These are the activations of a small neural network, seen along a few directions. Each row is one input.
In each table, some parts of the input vary, and every possible input appears once, in random order.
Descriptions start from the smaller parts, as in this example, which fits no table here: one of 5 places around a ring, together with either a single point or one of 9 places along a line or (one of 3 separate values, together with one of 4 places along a line).
Shared parts are said once, and a part with two or three values counts as separate values.

Other details of the inputs shift rows strongly along two fixed directions, in all tables alike. That doesn't count.

A family of inputs:
R1: [-13 -85  13   3  19  17  19  16 -10 -26 -36]
R2: [-19 -25   2   0  36  14  27 -13  11 -20   3]
R3: [  9  37 -13  15  -9  10  12 -25   7 -13  25]
R4: [  1 -38  14 -20  -4  16  38   4 -27 -11  -3]
R5: [ 15  52  -4   6  13  10  17 -51 -10  21  39]
R6: [ -2   8  -2 -38  43  63  66 -12 -11 -14  27]
R7: [ 20   0 -18   6  41  56  81  -8   2 -16  19]
R8: [  1 -66   8 -21   4  15  49  14 -40 -15 -18]
R9: [-14  21   4  33 -42 -72 -73  42   1  30 -41]
R10: [ 11 -36  -2 -16  39  38  45 -18  24 -33   3]
R11: [  3  68  -5   9 -18 -20 -42  -1  21   8  -3]
R12: [ -9 -28   7   6  51  21  41 -12  10 -19  12]
R13: [ -3 107 -30  19   3  -3 -27 -36  23  17  30]
R14: [  6 -77  21   5 -48 -41 -15  62 -20 -24 -63]
R15: [-16  41  22  20 -23 -56 -72 -18  36  17 -10]
R16: [ -3 -44  -6 -35  32  40  39  16 -28 -13   7]
R17: [ 15  -6 -25   0  31  51  72 -22 -10 -38  25]
R18: [  0 -36  21  14 -63 -58 -46  62   1   9 -70]
R19: [-11 -38   8  -6 -40 -50 -45  26 -25  23 -23]
R20: [ 19 -31   3 -38  19  39  41  -6 -14 -19  23]
R21: [ -7 -22  -5 -10  11  25  33  33  -4 -28 -12]
R22: [ 17  96 -23   6   6  15 -33 -36  31   1  47]
R23: [ -3 -22  34  -7 -58 -55 -46  39 -10  33 -58]
R24: [-15 -97  16  16 -12 -51 -22  48   0   1 -62]
R25: [  6 -34 -13   2  24  21  21  34 -11 -20   2]
R26: [ -8  14  17  -5 -32 -19 -15   5  -3  32 -15]
R27: [ -9  15   5 -16 -11  -6 -31   7  -7  17  11]
R28: [  5  53  -3  12 -19 -37 -50 -30  -2  44  31]
R29: [-14 -23  -7  12 -33 -42 -54  49  -8   3 -33]
R30: [  5 -42   3   7  59  55  54 -22   1 -26  11]
R31: [  5  21  23   1 -52 -53 -54  -4  -9  26 -20]
R32: [ 14 112 -10  12  13  12   3 -69  15  50  50]
R33: [ -2 -37  -5   8 -13  -3  23  35  -8  -7 -35]
R34: [  4  27  -5 -16   0  14   2 -30  -2   9  43]
R35: [-19 -44  25   1 -56 -62 -40  48 -25  38 -67]
R36: [  1  30  12 -25   2   5  -5  -2  -3  11  -3]
R37: [ -8 -32  -1 -35  35  40  56  14 -28 -11  -6]
R38: [ -4   8   5  -2  -5 -23 -38  13 -15  30   2]
R39: [-19 -54  14 -11  38  30  48   4  10 -37   1]
R40: [  6  44 -12  12  -5  18  18 -15  19   2  16]
R41: [ -1  74 -21  14 -10  -3 -43 -16  23   7  35]
R42: [ -7 -59  12  -4  33  48  40  -5   3 -35  -5]
R43: [-20 -43   3  17 -23 -54 -45  16  14  10 -45]
R44: [  4  -7   3  36 -39 -53 -34  21 -10  10 -26]
R45: [  4 -13  -1 -27  54  53  70   0 -23  -7  15]
R46: [ -1  96 -21  19  16   6 -22 -81  56  16  53]
R47: [ 19 -49  -7 -15   5  24  31  24  -4 -40   2]
R48: [  2  12  12 -20 -17 -16 -44  12  -5  16  -3]
R49: [ 14  32 -23  22   2  -6 -10 -16   8   4  34]
R50: [ 11  87 -29  16  -7   6 -22 -48  28   4  62]
R51: [  6  80   4  22   6   5 -45 -69  41  11  27]
R52: [  5 -43 -21  -3   6  15  27  17 -11 -28   5]
Each input here is: one of 4 places along a line, together with either one of 3 separate values or (one of 2 separate values, together with one of 5 places around a ring).
Changing only the place on the line of 4 turns R44 into R14. The same change can be made to R45. Which row results?
Answer: R36
Changing only the place on the line of 4 turns R49 into R47. The same change can be made to R25. Which row results?
Answer: R22
Which other rows does R10 become when the choice among 3 separate values takes its other values? List them by row number.
Answer: R15, R51
A walk changes only the place on the ring of 5. It starts at R8 and steps to R19. List the rest of the walk in order.
Answer: R16, R37, R35
A walk changes only the place on the line of 4. It starts at R18 and steps to R40. List the rest of the walk in order.
Answer: R33, R7
Which other rows does R49 become when the choice among 2 separate values takes its other values? List them by row number.
Answer: R28

A family of inputs:
R53: [ -6 -47 -29  20  75  33  34 -38  34 -48  45]
R54: [-14 -76 -25  42  -1 -27 -11  73  18 -46 -33]
R55: [ 23 104   4 -26  15  26 -42 -53  19  29  71]
R56: [ -1  34   0   2 -76 -54 -70  21 -36  11  -9]
R57: [-18  20  12 -22  44  50  20 -26 -12  18  12]
R58: [  9 -52  -1  -1  55  76  89  -8  32 -81 -21]
R59: [-24 -63  17 -27 -46 -45 -28  23 -41   3 -11]
R60: [ 32  94 -49  11 -19  13  19 -34  10  33  43]
R61: [ 14 -43 -36  29  67  53  47  -1  17 -74  21]
R62: [-18   8 -13 -34  39  57  64  29 -14  -2  -5]
R63: [-13 -78   2  52   0 -37 -55  32  17 -29 -24]
R64: [ -8  24  25 -31 -30 -61 -91   2   9  47   5]
R65: [-21  52   0  47 -50 -60 -67   9  67   3 -43]
R66: [   9 -103   36    1   -6  -11   59   69  -55  -16  -72]
R67: [ -4 -29  22  18 -40 -50  15  65 -26  21 -54]
R68: [  8  99 -12  -4 -16  18 -26 -70  -9  14  80]
R69: [  1  21  18   4  28  -2  42 -56  -4  28  26]
R70: [-10  44 -13  -1 -81 -53 -54  40 -23  17   0]
R71: [-34 -44  30  24 -25 -62 -56  -7  53  -4 -55]
R72: [ 18 -36  25  -4  51  59 100 -22 -29 -12  15]
R73: [ 32  36 -17   7  -4  23  13 -53  -5  28  37]
R74: [  6 -69  12 -52 -21  -3   7 110 -25 -14 -40]
R75: [ 34 -42   1 -67  51  84  73  36 -28 -46  15]
R76: [ 42 106 -39  18 -16   8  -6 -63   4  34  41]
R77: [-30  99  -3 -16  39  11 -21 -82  18  54  45]
R78: [ -1 -45   5   4 -52 -68 -41   5 -16  48 -32]
R79: [ -3 -34  15  11  40  51  42 -33  46 -50  -6]
R80: [-24  19  15  -4 -20 -30 -51  30 -21  33 -51]
What is each input in this table made of?
Answer: one of 4 places along a line, together with either one of 2 separate values or one of 5 places around a ring
Changing only the place on the line of 4 turns R59 into R70. The same change can be made to R53. Which row results?
Answer: R54
Which other rows does R65 become when the choice among 2 separate values takes its other values? List them by row number.
Answer: R54
Which other rows does R62 become when the place on the line of 4 takes its other values? List them by row number.
Answer: R57, R77, R80
